These are the activations of a small neural network, seen along a few directions. Each row is one input.
Each table varies a few parts of the input and shows all the possible inputs, shuffled.
Descriptions start from the smaller parts, as in this example, which fits no table here: line(6) and (point or ring(9) or (values(3) and ring(8))).
Shared parts are said once, and a part with two or three values counts as separate values.
(in the rows, 128 means zero)

Other details of the inputs shift rows strongly along three fixed directions, in all tables alike. That doesn't count.

A family of inputs:
r1: [197  75 110  91  31 112  65  43 166  58 133 217  48 106  82]
r2: [131 136 119 130 135 112 134 128 141 161 148 130 127 116 151]
r3: [128 110  97 124 147 147 170 118 119 139  93 102 151 150 109]
r4: [119 149 130 135 112 105  86 101 139 138 149 124  92  94 161]
r5: [ 95 135 141 153 150 109 117 118 108 128 148 124 141 132 118]
r6: [207  58 114  75  17 129  84  37 227  51  88 210  54 137  71]
r7: [137  85 146 113 124 173 136 159 140  99 100 124 184 169  76]
r8: [104 126 152 140 156 127 128 152 133 127 152 119 177 162 107]
r9: [134 137 126 121  87  98  72  78 150 117 148 153  68  79 147]
r10: [ 92 147 149 142 155 111 103 121 115 145 149 121 131 107 161]
r11: [ 46 121 216 170 170  90  37 132  99  53 214 149 166 161  67]
r12: [182  62  90  84  90 187 191 104 153 105  42 111 149 161  93]
r13: [138 107  62 133 166 176 204 151  62 136  62  86 164 185 106]
r14: [111 146 159 143 113 123 112 138 131 167 172 122 109  63 198]
r15: [131 128 125 135 148 147 131 130 138 123 106 135 140 166  99]
r16: [ 90 171 219 102 159  63 110 178  91  95 166 111 114 120 104]
r17: [144 121 111 106 133 130 130 110 135 140 113 140 132 129 131]
r18: [ 98 135 153 165 182 113 100 157  79 110 175 129 170 160  87]
r19: [ 89 133 151 154 168 134 119 137 117 116 126 113 154 163 111]
r20: [116 137 128 132 119 127 133 122 141 142 138 121 112 114 173]
r21: [178  85  98 100  63 151 168  90 165 134  92 130 103 115 128]
r22: [155 102 137 113  44 128 104  94 170 116 140 155  75  87 159]
r23: [144 166  76 147 140 122 157 122  80 206 135 114  79  44 214]
r24: [161 103  89 107 126 144 160 111 137 143  91 126 138 154 101]
r25: [163 125 159 126  53 116  78 101 188 123 166 181  66  70 158]
r26: [101 157 128 143 156 113 120 121 104 157 145 119 124  91 168]
r27: [140 110 123 109 116 148 128 133 156  98 106 122 161 170  87]
r28: [100 159 134 146 127  96 112 118 133 160 167 126  97  89 203]
r29: [114 165 202 105 157  85 144 171 105 108 136 123  88 112 108]
r30: [127 134 130 124 128 123 107 129 151 111 130 127 146 145 111]
r31: [113 135 152 132 131 114 109 135 145 121 161 141 139 143 145]
r32: [116 103 166 141 115 143 125 139 137 110 146 119 152 138 109]
r33: [171  89 129  94  48  95  67  45 182  87 144 208  68  97  85]
r34: [131 112 111 123 108 131 105 104 121  88 111 133 120 134  91]
r35: [125 174 179  95 139  55 151 155 102 154 168 121  61  61 156]
r36: [136 165  99 142 106 124 169 135 125 210 138 104  91  68 242]
r37: [127 103 135 129 111 134 116 104 159  97 103 139 119 147 108]
r38: [105 147 148 147 158 140 134 183 120 134 136  96 194 165 125]
r39: [107 158 139 143 134 101  72 131 117 119 169 148 125 108 118]
r40: [106 141 121 138 174 132 125 153  92 125 132 127 170 142 108]
r41: [149 100 193  48 110  91 126 128 125  53 107 146  91 131  58]
r42: [144 148 110 149 140 124 120 130 110 146 140 150  97 102 137]
r43: [109 134 186  87 169 104 169 187  89  74 104 101 140 179  63]
r44: [111 151 156 145 126 112 113 154 133 149 166 132 141 124 172]
r45: [140 108 117 129 102 127 109  87 140  98 119 158  84 111 103]
r46: [135 115 122 114 116 140 137 110 152 126 115 120 125 113 143]
r47: [150 150  77 127 108 152 192 142 127 193  95  80 123  97 192]
r48: [184 115  70  88  83 140 142  90 160 135  82 139 101 125 118]
r49: [143 158  90 149 120 115 124 119  97 162 143 119  78  63 179]
r50: [136 119 103 117 115 157 158 128 147 123  94  98 139 142 123]
r51: [126 132 136 136 134 134 132 142 152 133 124 135 144 137 127]
r52: [132 136 101 119 160 135 155 147 130 161 111 112 153 129 155]
r53: [122 146 153 142 119 122 119 157 135 173 182 130 128  92 168]
r54: [143  90  75 109 138 174 184 120 107 100  51 102 163 198  79]
r55: [107 131 152 144 136 134 130 127 141 126 132 124 133 139 139]
r56: [132 121 122 118 120 119 105 114 138 125 129 150 119 146 132]
r57: [138  87 149 128  99 163 133 118 164  80  86 133 142 172  78]
r58: [117 133 151 137 112 141 121 146 134 131 149 107 132 113 151]
r59: [135 132  54 126 189 176 238 185  96 178  54  65 201 201 136]
r60: [183  99  73 116  91 154 152  83 127 119  79 148  72 110 110]
r61: [103 123 134 139 122 113  91 108 115  97 145 147 113 123 116]
r62: [101 133 149 142 136 106 111 113 138 135 161 125 127 115 146]
r63: [131 160 112 145 117 112 155 115 138 200 160 111  88  62 216]
r64: [ 53 107 236 146 190 131  48 164 136  33 173 136 230 218  32]
r65: [101 161 127 146 141 109 118 136 130 155 146 101 126 101 175]
r66: [136 127  91 146 158 197 230 187 104 181  67  62 169 160 150]
r67: [ 93 148 126 147 182 129 132 161  92 133 132 118 176 174 119]
r68: [154 177  59 146 148 131 176 142 105 215 114 122  90  72 195]
r69: [ 54 133 209 162 168  88  27 148 101  54 212 165 170 177  77]
r70: [124 167 153 152 120 112 115 143 149 174 172 141 107  83 192]
r71: [154  76 142 108  98 144 127 120 160  84 109 138 168 178  65]
r72: [131 137 118 121 139 126 118 117 119 136 127 140 135 125 125]
r73: [113 146 118 162 153 110 127 128  85 157 164 120 110  90 151]
r74: [146 103 142 107 108 146 124 126 154 111 118 143 149 140 115]
r75: [127 128  71 128 182 171 222 160  98 178  57  63 180 158 153]
r76: [183 115  74 101  92 146 152  88 154 134  79 160  90 123 112]
r77: [163 141  68 123 129 139 147 131 100 157 108 123 113 108 134]
r78: [124 159 141 142 121 127 119 170 133 166 164 111 137  97 172]
r79: [106 133 110 135 156 141 153 134 106 143 107  99 150 158 139]
r80: [157  81  95 111 106 156 155  92 139  85  52 142 126 171  70]
r81: [ 93 136 135 151 178 119 123 152  94 124 155 129 172 159  89]
r82: [103 142 127 142 151 121 111 123  99 131 142 129 124  97 143]
r83: [ 92 144 171 156 175 106  65 146  88 102 189 148 150 129 109]
r84: [132 160 119 132 114  99  84 112 134 142 156 144  99  94 150]
r85: [160  82 105 108 110 179 181 159 133 122  71 113 173 193  96]
Each input here is: values(5) and (point or (values(2) and line(8))).
The inputs of r35 and r16 match in every part but the values(5) part. If r2 is changed in the same way as r35 into r16, which row does it become?
Answer: r30
The inputs of r81 and r40 match in every part but the values(5) part. If r71 is changed in the same way as r81 into r40, which row does it become?
Answer: r74
Change only the values(5) part in r20. List by row number the other rows that result.
Answer: r46, r50, r55, r63
A walk changes only the line(8) part. It starts at r58 and steps to r47. List the rest of the walk in order.
Answer: r50, r65, r4, r9, r34, r49
Change only the values(2) part in r58. List by row number the other rows that result.
Answer: r78
Change only the values(2) part in r31. List by row number the other rows that result.
Answer: r20

A family of inputs:
r86: [112 191 135 139 147  86 128 165  84 181 173 108  91  65 195]
r87: [169  87 126  75  64 120 121  80 149  86 103 153  81 107  91]
r88: [175  97  96 114  75 148 114  98 175 137 129 164 126 120 125]
r89: [102 127 174 121 134  99  82 116 146 103 157 140 146 137 109]
r90: [174 103  87  96 153 161 217 158  93 133  58 113 149 167  72]
r91: [106 194 128 141 137  83 116 136 122 201 173 115  99  63 225]
r92: [103 124 162 160 126 124  78 121 160 105 165 157 147 147 114]
r93: [155 149  82 104 104 123 171 120 121 173 106 107  84  78 185]
r94: [153 104  12 147 117 138  88  17  84 114 102 166  78 102 107]
r95: [111 171 134 128 145 101 138 150  93 162 158 106 107  88 177]
r96: [125 120 170 116 124  99  98 122 135  80 137 162 106 142  73]
r97: [ 88 132 150 170 161 146 128 149 120 125 146 104 163 149 138]
r98: [115 145 143 116 173 111 142 167  94 133 133 112 159 144 103]
r99: [136  95 147 141 106 142  88 110 165 110 158 169 144 142 106]
r100: [130 115 177 127 116 109  95 127 115  70 147 155  96 126  75]
r101: [166  95  70 118 111 183 169 125 156 121  57 125 165 181  98]
r102: [160 119  69 137 125 182 165 147 143 154  82 121 161 164 126]
r103: [108 120 163 122 118 112  87 116 136  86 146 125 136 139 115]
r104: [108 127 118 158 174 160 160 163 119 156 126 106 196 171 130]
r105: [106 135 121 133 181 144 158 159 117 151 120  86 192 167 126]
r106: [161 112  65 142 130 191 192 142 138 172  79 116 159 162 123]
r107: [110 174 128 182 128 134 106 151 124 188 178 126 120  80 211]
r108: [175  98  61 108 105 173 168 122 155 136  77 124 160 164 114]
r109: [115 172  45 179 157  81  44  36  82 166 186 185  60  52 175]
r110: [101 119 172 145 127 113  76 113 158 107 173 155 142 136 127]
r111: [121 170 149 135 153  97 129 164  79 166 172 118 106  72 160]
r112: [166  98 107 106  74 142 107  86 189  98  95 163 109 146 108]
r113: [102 171 137 151 149 100 124 130 130 194 175 119 112  77 213]
r114: [146 140  93 122 104 131 154 109 136 183 127 107  96  68 196]
r115: [176  78  97  93  80 151 130  85 179 106  94 151 131 143  97]
r116: [131 124 163 102 118  93  84 129 130  80 148 160 115 137  81]
r117: [ 95 106 181 150 120 127  75 110 143  88 172 146 141 132 120]
r118: [130 120 105 119 128 148 186 130 114 132  72 101 124 140 120]
r119: [193 183  55 106 126 119 201 146 103 216 100 114  61  61 201]
r120: [103 197 126 137 153  84 133 152 110 197 163 112 108  72 212]
r121: [110 158 146 166 100 113  72 119 149 148 183 149  99  74 194]
r122: [106 155 159 139 170 113 124 186  68 122 156 104 148 134 112]
r123: [ 93 162 152 147 151 103 139 142 102 167 159 112 110  84 185]
r124: [169  89  95 123  72 168 125 108 156 117 110 144 136 140 117]
r125: [114 108 172 117 121 105  89  99 156  88 146 153 128 143 101]
r126: [ 98 130 144 124 164 131 146 152  99 122 123  93 165 147 117]
r127: [112 114 126 150 146 159 133 152 119 129 132 105 190 157 117]
r128: [163 102  50 119 111 194 204 131 129 151  37  86 149 157 137]
r129: [ 98 142 159 119 174 106 125 155 104 121 148 114 160 145 107]
r130: [143 117 167 101 123  98  91 129 124  85 150 162 121 133  67]
r131: [104 102 169 136 124 125  95 108 144  92 151 132 136 137 119]
r132: [111  99 161 157  98 139  78 108 156  83 151 154 132 139 106]
r133: [184  74  99  88  39 150 116  60 186  80  74 155  73 122 106]
r134: [ 94 139 150 138 175 125 144 153 114 118 117 112 158 168 102]
r135: [108 131 127 148 157 143 125 153 129 146 143 115 193 156 128]
r136: [158 127  77  99 134 157 204 144 106 141  52  94 119 144 124]
r137: [126 107 173 106 114 105  90 123 119  74 151 146 115 119  82]
r138: [ 92 135 182 137 125 108  71 113 140  79 157 135 122 132 117]
r139: [155 115  76 110 110 160 178 122 131 147  81  97 131 132 146]
r140: [ 97 135 135 148 173 139 144 150 129 134 117 105 167 173 121]
r141: [169 108 117  82  91 123 130  96 158  92  82 158  88 138  89]
r142: [183 144  97  99  71 106 138 101 133 156 115 146  24  40 180]
r143: [168 157 102 121 111 105 170 131  99 197 137 131  48  30 199]
r144: [107 140 170 112 134  89  85 132 128  92 157 146 128 140  99]
r145: [104 103 171 141 106 125  84 102 154  78 141 141 119 140 106]
r146: [109 104 135 165 149 173 140 157 114 130 135 113 191 168 115]
r147: [100 132 133 132 171 142 160 156  99 138 118  75 179 153 127]
r148: [117 151 148 136 164 127 138 177  77 115 123 107 138 143 106]
r149: [101 120 128 146 149 155 134 156 115 117 123  95 188 172 119]
r150: [110 130 113 175 158 174 162 166 112 160 122 100 178 158 141]
r151: [115 109 172 110 123 103  98 104 149  83 139 155 125 145  91]
r152: [ 96 133 177 137 136 102  88 113 150  97 151 143 129 146 109]
r153: [115 141 131 123 163 126 163 148 112 126 107 113 143 159 103]
r154: [114 127 148 133 118 117  78 122 158 106 156 148 148 147 122]
r155: [ 84 158 150 155 177 124 113 160 124 135 144 106 168 158 140]
r156: [ 89 154 156 135 171 114 119 154 115 114 131 114 154 156 120]
r157: [130 132 122 121 185 136 189 173  85 147 102 103 156 154 108]
r158: [122 124 154 116 116 113  89 105 159  89 127 148 120 144 105]
r159: [190  73  91  96  49 150 126  56 201  95  83 171  86 134  97]
r160: [116 150 172 121 136  89  86 136 126  99 158 157 102 124 107]
r161: [105 120 190 128 128  98  92 132 110  89 164 148 107 113 104]
r162: [177 125  79 103 145 151 211 154 102 147  59 114 121 154  91]
r163: [180 160  91  88  66  82 130  70 166 195 145 161  26  14 215]
r164: [122 163 143 128 172 106 135 184  86 138 143 122 146 141 111]
r165: [172 146  50 132  83 147 172 119 137 213 111 111  94  65 223]
r166: [110 123 169 112 140  99 106 120 128  92 157 144 123 133  98]
r167: [ 96 149 131 145 173 131 135 169 116 148 129  97 181 166 133]
r168: [165 116  73 108 132 161 227 146  93 154  46  95 111 132 115]
r169: [106 120 117 145 155 161 156 156 110 146 116  88 186 153 134]
r170: [149 101 101  99 113 159 170 121 128  98  53 110 128 158  95]
r171: [101 155 166 145 120  88  99 108 134 153 185 130  86  63 193]
r172: [190  56 102 102  41 167 106  76 182  92 110 167 115 128  92]
r173: [154  89 123 103  65 130 127  72 165  93  90 146  80 123 108]
r174: [115 103 179 112 114 107  98 109 129  73 144 148 109 131  89]
r175: [117 135 121 156 152 153 121 165 127 151 148 121 187 161 134]
r176: [ 88 137 153 145 179 129 159 168  86 121 120  92 147 155 110]
r177: [125 133 136 157  94 118  96 105 149 154 180 152  93  63 194]
The inputs of r105 and r114 match in every part but one. If r112 is changed in the same way as r105 into r114, which row does it become?
Answer: r128
The inputs of r103 and r91 match in every part but one. If r137 is changed in the same way as r103 into r91, which row does it become?
Answer: r98
The inputs of r138 and r158 match in every part but one. If r124 is changed in the same way as r138 into r158, which row does it become?
Answer: r175
What do these inputs look like to the network?
Answer: values(2) and (point or (ring(5) and line(9)))
Change only the line(9) part in r96. List by row number the other rows that result.
Answer: r92, r106, r134, r140, r152, r153, r159, r162
Change only the ring(5) part in r122. List by row number the other rows that result.
Answer: r100, r111, r143, r148
Change only the line(9) part in r104. List by row number the other rows that result.
Answer: r90, r99, r110, r113, r125, r151, r157, r166
Change only the values(2) part in r176. List by row number the other rows that result.
Answer: r153
Change only the ring(5) part in r117. List by row number the other rows that result.
Answer: r97, r128, r149, r169
Change only the values(2) part in r131. List by row number the other rows that result.
Answer: r113
